Each row below holds a small network's activations on one input, seen along a few directions.
Each table varies a few parts of the input and shows all the possible inputs, shuffled.
Descriptions start from the smaller parts, as in this example, which fits no table here: values(3) and (point or ring(9) or (line(6) and ring(8))).
Shared parts are said once, and a part with two or three values counts as separate values.

Rows:
R1: [-31 -27   9  26  17 -35  17  -9  -9 -13  -3  16  -8  31]
R2: [ -3  25  -2  -4  42   3  -2 -25  -2   7 -20   6  13 -13]
R3: [  5  -5 -26 -25 -14  16  -9  11  -7   7   1  -5  19  24]
R4: [-18  16  -8   8  15  13  14 -10   2  35  -6  15   8 -22]
R5: [-16  12 -45  -7   6  18  -2   6 -11  -2 -10 -16  -7  -6]
R6: [ 10  23  14   1 -44 -11   4   4  -2  -6  11   7  12 -13]
R7: [  1 -10 -36  21  19  29   6  -6  -5  -6 -13 -11  -2  -4]
R8: [-36 -35  16  28   9 -37  -6  13   0   1  -1  14 -27  25]
R9: [ 19  18  15  -5  -8  -9  -2   1  27  23 -28 -14 -15 -19]
R10: [ -3   3   8  -4  42   5 -15  -8   7  22 -13  14  -2 -29]
R11: [ -7 -17 -15  18  25  27 -15  12  -9   8   9 -13 -17 -15]
R12: [  9   6 -11 -28 -33   5  -3   9   9 -30  19   8  13  13]
R13: [  8  -7  -5   2   0  26  -5  -7 -17   7  13 -15  13  33]
R14: [-43  -7 -14   0  -9 -43   9   8  -3  -7 -17  13 -16  32]
R15: [ 22  28   9   1   8 -20   6 -20  20  15 -14  -8  14 -10]
R16: [ 10  -2   2  -8 -25  20  10  -6   4 -36  14  -6   3  18]
R17: [  5 -11  25 -10 -20  16 -12  11   1 -24  38  -7 -11   7]
R18: [ 13 -26   5 -14  10  19 -22   4 -20  12  24  -5 -14  15]
R19: [ 25   2  16  -3 -17  -8  22  -6  -9 -30  -8   5  -1 -19]
R20: [ 21   2  33   6 -30  -9 -22   8  12 -10   4   2  12 -21]
R21: [  9  13   9  -4   6 -23  29  10  13  27   0   1  13 -26]
The inputs of R10 and R4 match in every part but one. If R9 is changed in the same way as R10 into R4, which row does it become?
> R21
What do these inputs look like to the network?
> values(3) and (point or ring(6))
Which other rows agree with R15 in the values(3) part? List them by row number.
> R1, R2, R7, R13, R16, R19
Which other rows does R20 become when the values(3) part takes its other values? List them by row number.
> R6, R19

Rows:
R22: [ -9 -15 -22  -2   0 -23   7   4  -3   1  13   9  -1  25]
R23: [  0  39  -2  12  17 -12  20  -5   9  23 -20  -5   2 -45]
R24: [-19  -5  13  11  10  -7  12 -11  16  20 -47   6 -23  -9]
R25: [ 21   5  15 -18 -17 -16   1  15   7   5   6   0  -2 -28]
R26: [ -3 -17  -1  -3   2  20 -37  16  -4  -9  13  -6   2   2]
R27: [ 19   8  13  10  13   2  16  -5  23  16 -39  -6  -9 -40]
R28: [-12 -23   5   9  -4 -19 -21  14  -2  -2   8 -11 -12  26]
R29: [-14 -20 -13  21  24  -7  -1  -6  12  23 -42 -12 -18  11]
R30: [-11   2   4  -7 -14 -18  22 -11 -11 -17  -4  18   2  12]
R31: [-12   4  20   7 -22 -17  -5   4   1 -25  -4   4 -10  15]
R32: [ 21  15  28   0 -13  -9  -1   4  10 -24  15  -9  -6 -18]
R33: [ 21  14   4 -13 -15 -10  21  -6  -5 -17   3   0  12 -18]
R34: [-25  19 -32  15  44  21  -6  -9   0  19 -14   2   7 -18]
R35: [ -2  -6 -29 -13   5  18  -7  12  -6  -5  19  13   8   4]
R36: [ 16  11   6 -20 -12 -13  21   4   6  -2  17   8   7 -24]
R37: [ -3  33 -10  14  30  16   9 -11   8  38 -12   0  18 -18]
R38: [-13  -8  11  -7 -23 -22   0  15   3   6  -4  19 -10   5]
R39: [ -8 -15 -15   7   5 -17  16 -11 -16 -12  12   6   0  29]
R40: [ 17  -2   7 -18  -6  14  -9  10   2  22  18   2  13  -1]
R41: [ 17   8  16   5  -9  23  -9   6   2  -8  21 -12  12   9]
R42: [ -7   1  12   6 -24 -12  12  -9  -9 -24  -6   7 -13  15]
R43: [  3 -11 -17   2  -5  28 -13  -6 -13 -26  11  -6   4   7]
R44: [ -5 -21 -14 -13   6  21 -22  15  -6   2  15   3   7  -1]
R45: [-29  10 -29  22  32 -23   0 -15   3  27 -22   2  -4   5]
R46: [ -4  -6 -21   3  33  32 -17  -5   8  13 -39 -10 -12 -12]
R47: [ 14  -3  22  -5  -7  19 -16  13   1   9  19 -13  11   2]
R48: [-13   0   1 -10 -15 -23  19   5   2  -2   6  27  -3   8]
R49: [-32  28  -5  17  14 -21  12 -10   8  24 -35  16  -6 -11]
R50: [ -4 -15  -5   2  -4 -14  -1 -21 -10 -21   8  -4 -14  27]
R51: [-11 -15   1  14  -4 -15 -12   2  -1 -21   9 -13  -6  31]
R52: [ 12   5  -2 -20   1  15  13   3  -1  14  27   4  19   2]
R53: [ 19   8  -3  -8  -3  21  16  -6 -15   1  18   1  19  10]
R54: [-15 -12  27   4 -21 -20 -10  14   0  -6  -1   5 -12   7]
R55: [ 14   7   2   1  22  31   3 -14  13  32 -34 -16  -1 -12]
R56: [ 24  12  16  -2 -23  -2  14  -8  -2 -23   6 -10  -3 -17]
R57: [ 20   6  29  -7 -18 -10 -10  13   4  -6   9  -9  -7 -24]
R58: [-13 -28  -6  -3  -2 -21  -9   9  -1  12  12   4  -9  20]
R59: [  3  -7 -26 -10   9  25  -2  -4 -20 -21  10   8  14   9]
R60: [  1  -9  -6   1   4  21 -30   8  -5 -28  15  -7   4   7]
R61: [ 21   3   6  -4 -14  27   4 -14  -7 -10  14 -14  17   8]
The inputs of R48 and R52 match in every part but one. If R38 is changed in the same way as R48 into R52, which row does it become?
> R40
The inputs of R54 and R28 match in every part but one. If R49 is changed in the same way as R54 into R28, which row does it become?
> R45
What do these inputs look like to the network?
> ring(5) and (values(2) or ring(6))
Which other rows agree with R46 in the ring(5) part? List them by row number.
> R26, R34, R35, R43, R44, R59, R60
Which other rows does R29 become when the values(2) part takes its other values? List them by row number.
> R45
Which other rows agree with R36 in the ring(5) part? List them by row number.
> R23, R25, R27, R32, R33, R56, R57
